Each row below is a small network's average activation on inputs in which a field has the value named, seen along a few directions.
Related values have similar rows: they may be neighbours, one step apart, or belong to one group.
In the rows, 500 means zero.
Strong random noise was added to every row along 14 fixed directions; ignore it. To show where, here is one row again and again, with new noise each time:
[541 232 408 414 592 664 664 496 393 322 641 539 661 540 476 498 428 332
 676 467 544 338 396 318 514]
[670 171 556 291 442 578 666 589 399 536 507 331 684 581 455 722 533 460
 637 270 798 636 674 242 518]
[414 148 504 602 668 657 432 511 310 466 570 335 434 364 519 695 562 272
 558 333 586 437 669 394 640]
[684  80 684 517 400 590 447 489 385 604 255 531 581 734 407 534 717 279
 569 285 456 437 356 623 516]
[304 373 320 477 544 600 493 419 371 663 471 360 587 637 661 435 509 451
 704 424 638 658 622 544 755]
[424 288 599 491 328 562 235 467 611 473 524 765 578 605 243 389 346 506
 378 590 720 533 576 712 552]
[503 532 668 609 542 479 366 529 420 448 620 456 452 603 504 434 580 494
 604 543 628 465 414 583 673]
[560 402 477 498 450 409 577 547 552 559 427 644 507 452 345 518 406 391
 387 593 485 459 437 655 499]
[636 566 192 640 554 680 368 472 568 473 592 715 511 441 571 719 280 546
 737 595 594 535 418 638 700]
[654 492 419 447 457 461 563 540 619 393 512 798 564 510 346 397 319 422
 481 601 531 381 226 580 394]
[715 712 363 768 388 792 827 377 393 494 341 209 498 473 695 601 689 617
 678 335 448 466 392 206 267]
[342 791 129 108 589 366 587 454 683 578 300 516 538 673 918 414 433 452
 375 404 327 870 759 195 344]
[604 763 515 515 585 275 621 624 507 703 581 327 178 430 476 419 579 634
 614 522 605 584 284 662 570]
[792 520 871 559 497 390 473 578 395 234 517 471 517 612 583 758 642 400
 397 563 348 329 506 360 441]
[412 511 407 353 783 528 383 643 507 522 834 353 313 434 538 447 542 578
 703 450 657 588 507 366 644]
[385 428 303 575 735 503 713 470 569 498 545 538  64 108 395 692 369 217
 340 408 400 501 609 446 456]


KOGUP, 19 values:
sison: [291 655 637 644 617 798 358 387 621 301 851 511 329 434 341 382 620 621
 637 432 562 551 555 289 569]
zul: [476 475 604 578 402 630 370 327 559 469 560 688 577 673 489 746 346 571
 664 518 737 706 746 579 862]
luze: [668 496 314 380 452 574 500 524 645 463 369 632 493 331 499 659 345 515
 456 249 621 586 430 338 183]
zovi: [406 248 572 223 425 611 572 340 414 487 709 363 334 642 411 459 383 780
 544 613 460 491 744 535 400]
dus: [408 436 256 470 572 540 659 575 474 695 419 281 598 248 553 615 544 526
 514 415 387 581 666 336 534]
sagis: [520 602 416 356 457 419 657 545 478 578 452 404 671 478 589 460 453 553
 552 361 707 657 494 376 400]
beser: [568 436 626 734 459 546 217 361 405 623 283 500 389 714 654 609 701 463
 683 240 557 629 501 693 781]
lupa: [532 517 633 562 490 581 414 519 643 566 645 542 197 417 260 581 590 656
 558 484 498 524 378 683 474]
fuvo: [516 469 435 450 455 561 348 519 568 357 446 696 726 645 536 335 417 458
 517 464 493 374 368 462 353]
rar: [476 527 365 496 495 460 477 348 531 419 377 685 439 462 552 472 377 421
 421 478 232 481 436 602 419]
zukap: [783 470 616 448 260 556 803 299 304 164 522 531 737 605 575 701 306 549
 649 478 628 377 484 322 323]
nok: [406 524 327 461 547 575 737 517 467 500 631 465 721 432 473 400 373 580
 579 700 520 410 501 404 543]
tosi: [426 653 160 481 566 598 590 321 527 397 591 501 298 263 669 550 173 631
 524 474 593 517 638 367 359]
panuv: [391 644 487 341 480 476 454 478 602 672 468 481 498 625 587 476 680 714
 441 612 179 697 670 558 508]
rusu: [535 362 750 757 519 566 683 347 288 222 584 561 353 501 374 620 435 255
 583 535 439 147 356 636 607]
bura: [345 328 469 113 440 440 191 516 445 544 459 338 669 743 771 296 527 627
 482 387 543 588 672 480 379]
sila: [403 331 444 386 383 474 616 278 402 636 327 518 507 703 551 382 444 480
 558 411 392 552 545 671 580]
rupa: [285 643 502 643 492 539 691 397 686 430 331 691 569 508 408 363 532 154
 410 301 622 642 416 389 519]
tobi: [452 592 274 661 605 528 594 487 467 640 291 432 506 380 722 786 528 322
 454 462 330 621 717 434 643]
KOGUP is arranged as a line.
A walk along KOGUP starts at bura and steps to its neighbour rupa. Put sison, dus, sagis, tosi, panuv, tobi in the order it reaches them.
Answer: sagis, panuv, sison, dus, tosi, tobi
Which values are neighbours of beser? Give them in the order they are listed.
Answer: zul, sila
Which values are neighbours of fuvo? Give them in the order they are listed.
Answer: rusu
What is the length, in steps, of the shortest route from zukap to zovi?
Answer: 9
